These are the activations of a small neural network, seen along a few directions. Each row is one input.
In each table, some parts of the input vary, and every possible input appears once, in random order.
A made-up example of a description, with smaller parts first: one of 6 places along a line, together with either a single point or one of 9 places along a line or (one of 3 separate values, together with one of 5 places around a ring).
Shared parts are said once, and a part with two or three values counts as separate values.

Table:
r1: -3,-34,3,-16,-7,54,-13,21,6,-14,-13
r2: -28,-60,-33,8,-9,72,-4,64,-20,7,-27
r3: -27,4,-23,27,6,-5,15,19,-9,11,-8
r4: 17,40,22,-6,16,-70,18,-52,28,-1,26
r5: 23,61,26,0,5,-60,9,-45,30,-10,37
r6: 27,-1,33,-31,-11,2,-9,-36,23,-20,7
r7: -9,-6,-18,20,-2,-7,11,38,-22,16,-21
r8: -28,-5,-19,16,0,6,15,14,-26,27,-14
r9: 12,-8,31,-19,-10,-10,-11,-30,32,-21,13
r10: 12,49,23,-16,6,-45,9,-61,15,7,30
r11: 10,68,-8,25,17,-70,15,-24,2,13,14
r12: -18,-71,-33,-8,-9,91,-13,53,-42,4,-29
r13: 6,-40,10,-17,-18,66,-22,21,-10,-17,-6
r14: 34,-6,41,-35,-23,13,-17,-33,8,-22,12
r15: -5,64,-9,40,26,-71,10,-32,2,16,21
r16: -5,-43,0,-21,-8,51,-19,30,3,-15,-17
r17: -5,65,-12,40,30,-90,12,-13,11,16,10
r18: -15,-78,-33,-5,-9,73,-5,66,-29,3,-35
Q: Changing only one part turns r15 into r17. The same change can be made to r8. Which row results?
A: r7
Q: Describe the family of inputs behind these rows.
A: one of 3 separate values, together with one of 6 places around a ring
Q: Change only the choice among 3 separate values in r10. List by row number the other rows that result.
A: r4, r5
Q: Change only the choice among 3 separate values in r6. List by row number the other rows that result.
A: r9, r14

Table:
r19: 15,-25,0,15,-17,25,-5,34,-8,4,-30
r20: -5,60,-5,33,35,-75,15,-47,20,24,15
r21: -8,-27,10,-5,3,16,-13,1,12,-17,8
r22: 9,62,-5,25,18,-97,13,-21,23,16,15
r23: 10,-4,26,-31,12,-2,-9,-40,0,5,20
r24: -43,-14,-37,13,-1,32,14,41,-39,23,-25
r25: 26,-12,29,-30,-11,-23,4,-20,6,-4,12
r26: 2,-21,-17,14,4,37,-19,17,-11,9,-6
r27: 18,-5,7,-25,8,17,-13,-20,8,-27,18
r28: -19,-28,-42,12,4,7,14,62,-24,24,-25
r29: 37,-3,14,-23,-9,5,-4,3,17,-28,4
r30: -36,-24,-49,19,22,25,9,35,-32,15,-18
r31: -4,-3,-9,15,-17,44,-12,23,-22,-2,-10
r32: -14,-11,22,-6,-20,29,-8,6,3,-13,-4
r33: -15,76,-2,26,10,-72,15,-42,8,14,15
r34: 3,-22,16,-18,-16,0,-19,24,12,-16,-3
r35: 16,2,16,-16,-11,27,4,-16,18,-23,6
r36: 7,0,26,-19,-15,5,11,-41,9,-3,9
Q: Describe the family of inputs behind these rows.
A: one of 3 separate values, together with either a single point or one of 5 places along a line
Q: Changing only the choice among 3 separate values turns r31 into r19. The same change can be made to r24. Which row results?
A: r28
Q: Change only the choice among 3 separate values in r32. List by row number the other rows that result.
A: r21, r34
